Each row below holds a small network's activations on one record, seen along a few directions.
Each row is followed by the record's values for the fields S, T, P.
The largest differences between rows may come from other fields.
[ 36 -32 -33   1 -39  20  22   9  -3  48]	S is s1, T is t5, P is p1
[-26  56  65  12   4 -45 -24  23   5  12]	S is s1, T is t1, P is p2
[ 21   9 -17 -21  -5  -8  33  -8 -10 -19]	S is s2, T is t2, P is p2
[-41  66 106   7   2  -3 -25 -15   2 -21]	S is s2, T is t3, P is p2
[ 40 -15 -28  16   9  -4 -21  17  16  26]	S is s1, T is t2, P is p1
[  0 -18  12  11 -18   9 -26  -1  29 -31]	S is s2, T is t3, P is p2
[-18  15 -22 -21  13  24  38   2 -13 -14]	S is s2, T is t1, P is p2
[ 50 -56 -54  34 -23  33  25   3  26  20]	S is s1, T is t5, P is p2
[-24   2  44  -6  -8 -20 -27   9   3  34]	S is s1, T is t3, P is p1
[ 13  40  35 -13 -17   0 -26 -10   8  -8]	S is s2, T is t2, P is p1
[  3 -20  -2  22 -13  14 -19 -20  21  -8]	S is s2, T is t4, P is p2
[ 36 -34 -67 -17 -13  21  40  -9 -30  -2]	S is s2, T is t5, P is p1
[-28  22  49  12 -11  18 -36   5  17 -36]	S is s2, T is t3, P is p2
[ 39 -44 -34  35  -7  31  15  13  18  25]	S is s1, T is t5, P is p2
[-32  19  17   5 -27  13 -23  -9   6   9]	S is s2, T is t4, P is p2
[ 33 -30 -49 -30  20   7  23  -8   5 -30]	S is s2, T is t1, P is p1
[-20  50  50  25  -3 -27 -36 -37  13 -21]	S is s2, T is t5, P is p2
[ 12  12 -51 -13   5  28  40  14 -18 -12]	S is s2, T is t2, P is p2
[ 14 -22 -55   1   7   4  13 -22 -32  -6]	S is s2, T is t5, P is p2
[ 39 -58 -40  -9 -20  10  28 -18  54  26]	S is s1, T is t4, P is p1
[-32  12   7  14 -11  20  -8 -30  31  -2]	S is s2, T is t4, P is p2
[ 63 -57 -84 -13  -4  21  69  28  -9   7]	S is s1, T is t2, P is p2
[ 35 -11 -22  25   6   2  23  -6 -33 -23]	S is s2, T is t5, P is p2
[-37  66  25  -2 -15   6 -37   7   9   2]	S is s2, T is t2, P is p2
[ 46 -29 -37  -1  18  23  44 -25 -26   8]	S is s2, T is t5, P is p1
[-15  22  63  -2 -10 -25 -33 -41  -3   2]	S is s2, T is t4, P is p1
[ 49 -33 -86 -15  -2  38  66  -5   5 -17]	S is s2, T is t2, P is p2
[ 21 -19 -88 -20 -26  27  29  18  -1 -20]	S is s2, T is t2, P is p2
[ 16   2  -8  23 -19  25 -12 -20  15  -9]	S is s2, T is t5, P is p2
[-31  33  72  20  -3 -45 -29  23  -1   4]	S is s1, T is t3, P is p2
[ -9  -9 -15 -19  45  30  35 -20  10 -23]	S is s2, T is t1, P is p2
[ 13  18   8  14   9  16  28  -4 -32 -32]	S is s2, T is t5, P is p2
[ 54 -38 -85 -24  -4  42  60 -11  -2 -13]	S is s2, T is t2, P is p2
[  0  13  56  -6  35 -16  -8   3  22  33]	S is s1, T is t1, P is p1
[ 10 -62 -33   5  18   5  34  28 -18   4]	S is s1, T is t3, P is p2
[-32  61  78  36   9 -23 -43 -27  -9  -8]	S is s2, T is t5, P is p2
[ 38 -74 -66 -16  -3  22  68  19   4 -10]	S is s1, T is t3, P is p2
[ 13  33  -1 -27  14  13  25  -6 -32  -6]	S is s2, T is t2, P is p1
[ 20 -40   0  18 -11 -19 -19   5  10  26]	S is s1, T is t4, P is p1
[  9   4  11  43 -19  -4 -35  20 -17   9]	S is s1, T is t5, P is p2
[-16  27  30  -4  22   3 -45  -9  18   1]	S is s2, T is t1, P is p1
[-36  24  51 -11 -14 -16   9 -19  23  21]	S is s1, T is t3, P is p2
[  4  16  19  24 -23  25 -20 -11   9 -27]	S is s2, T is t5, P is p2
[-47  64  90  29  -6 -37 -53 -21 -10 -21]	S is s2, T is t4, P is p2
[ 42 -62 -51   0 -15  14  44  49 -13 -32]	S is s1, T is t3, P is p2
[  2  -7 -27 -10  20  34  48   8  -3 -26]	S is s2, T is t1, P is p2
[ -2 -13 -16   0  -7   1  13   3 -18 -48]	S is s2, T is t4, P is p2
[-15 -27 -31  -9  12 -18   7  -8   6 -43]	S is s2, T is t3, P is p2
[-27  39  41  12 -20  13 -38  -1   6 -25]	S is s2, T is t4, P is p2
[ -5  33  72   9   3   0 -20 -21  -1  -6]	S is s2, T is t4, P is p1
[  4 -54 -63 -27   3   6  39 -22  -6   0]	S is s2, T is t3, P is p1
[  5 -12 -63 -13  10  16  -1   0 -18  -5]	S is s2, T is t2, P is p1
[-4  5 37 21  3 -5 25 -9 30 15]	S is s1, T is t4, P is p2
[-28  55  48  20 -15 -42 -32 -34  17 -19]	S is s2, T is t5, P is p2
[-38  37  29 -15  36 -31  -9 -27  -5 -24]	S is s2, T is t1, P is p2
[ -5  81  78  14   4 -12 -49 -19  -2 -35]	S is s2, T is t2, P is p2
[  4 -22 -24  29  -7  14   4   4  10  47]	S is s1, T is t5, P is p2
[-31  25  40 -17  22 -34 -20  -4 -27 -31]	S is s2, T is t3, P is p1
[  5  21 -15   1 -34  15  -6  36  -5  38]	S is s1, T is t2, P is p2
[ 0 34 34 14  8 22 10 14 13 36]	S is s1, T is t2, P is p2
[-35  74 103 -19  35 -17 -50 -26  10  -3]	S is s2, T is t1, P is p1
[ -6  -3 -17   6 -40  17  -5 -13  28 -10]	S is s2, T is t4, P is p2
[ 73 -38 -72 -28  -7   2  68  23 -20  28]	S is s1, T is t2, P is p1

Which values does each new row have?
[-16   5  25 -16 -20  17 -16 -29   4  16]	S is s2, T is t4, P is p1
[ 49 -21 -58  -9  26  17  13  -3 -17 -21]	S is s2, T is t2, P is p1
[ 36 -45 -65 -29  18  38  13  -1  -3 -12]	S is s2, T is t1, P is p1
[-67  52  85   4  16 -11 -67 -11   9 -20]	S is s2, T is t3, P is p2
[ 26 -54 -43 -10   2  28  64  33 -20   5]	S is s1, T is t3, P is p2
[ 40 -56 -96  12 -12 -10  42  26 -17   8]	S is s1, T is t5, P is p2
[-12  28  48  -1  24  -1 -50  -8  33 -32]	S is s2, T is t1, P is p1
[  73  -95 -120  -37    4   29   53   19   26    9]	S is s1, T is t1, P is p1
[ 21 -54 -51  -2  16  27  33  -9   3 -35]	S is s2, T is t3, P is p2
[-13 -13   5   9  26  23  11  -3 -18 -48]	S is s2, T is t3, P is p2
[ 64 -66 -81  11 -33  45  47   1  43  27]	S is s1, T is t5, P is p2
[-26  43  41 -15  11  -5 -63  -6   0  10]	S is s2, T is t1, P is p1
[  8  -5  -6  33 -16  -6 -20  11  -3  22]	S is s1, T is t5, P is p2
[ 18  22  31   7  24 -36 -34   9  -5  43]	S is s1, T is t2, P is p1
[ 25 -44 -14   2   9 -24  40  15   3 -24]	S is s1, T is t3, P is p2
[ 34  11 -15  -6  20 -18   1  -3 -12 -37]	S is s2, T is t2, P is p1
[ 38 -33 -27  35 -19  16   8  18   6  24]	S is s1, T is t5, P is p2
[-36  25  55  10  -2  26 -25   4  19 -23]	S is s2, T is t3, P is p2
[ 79 -83 -92 -18 -30  26  63  26 -46  36]	S is s1, T is t5, P is p1
[  5 -57 -53   2   8 -26  27  30   4 -18]	S is s1, T is t3, P is p2
[  2   2 -47   7  37   8  18 -11  -8 -15]	S is s2, T is t2, P is p2
[-64  53 102  -1  26 -20 -78  -8  -6   6]	S is s2, T is t3, P is p1
[-13  -2 -24   6   6   7  11  16  49  31]	S is s1, T is t1, P is p2
[ 27   3  35   6 -16  -5   4   8 -21  41]	S is s1, T is t5, P is p1
[ 63 -63 -81 -22 -18  28  52 -15 -15 -13]	S is s2, T is t5, P is p1
[-28  23  -5 -23  11  -2  18   6  -8 -37]	S is s2, T is t1, P is p2
[ -6  29  14  -1   5 -14 -59 -13   8   2]	S is s2, T is t2, P is p1
[-41  68  65  -3   7 -39 -34 -24  30 -15]	S is s2, T is t1, P is p2
[ 20   7  23  -2  24 -25 -17  -6  32  12]	S is s1, T is t1, P is p1
[-10 -26  20  10 -12   9  -8  22   5  26]	S is s1, T is t3, P is p2
[-30  51  58  17 -20 -55 -35  12 -18  25]	S is s1, T is t5, P is p2
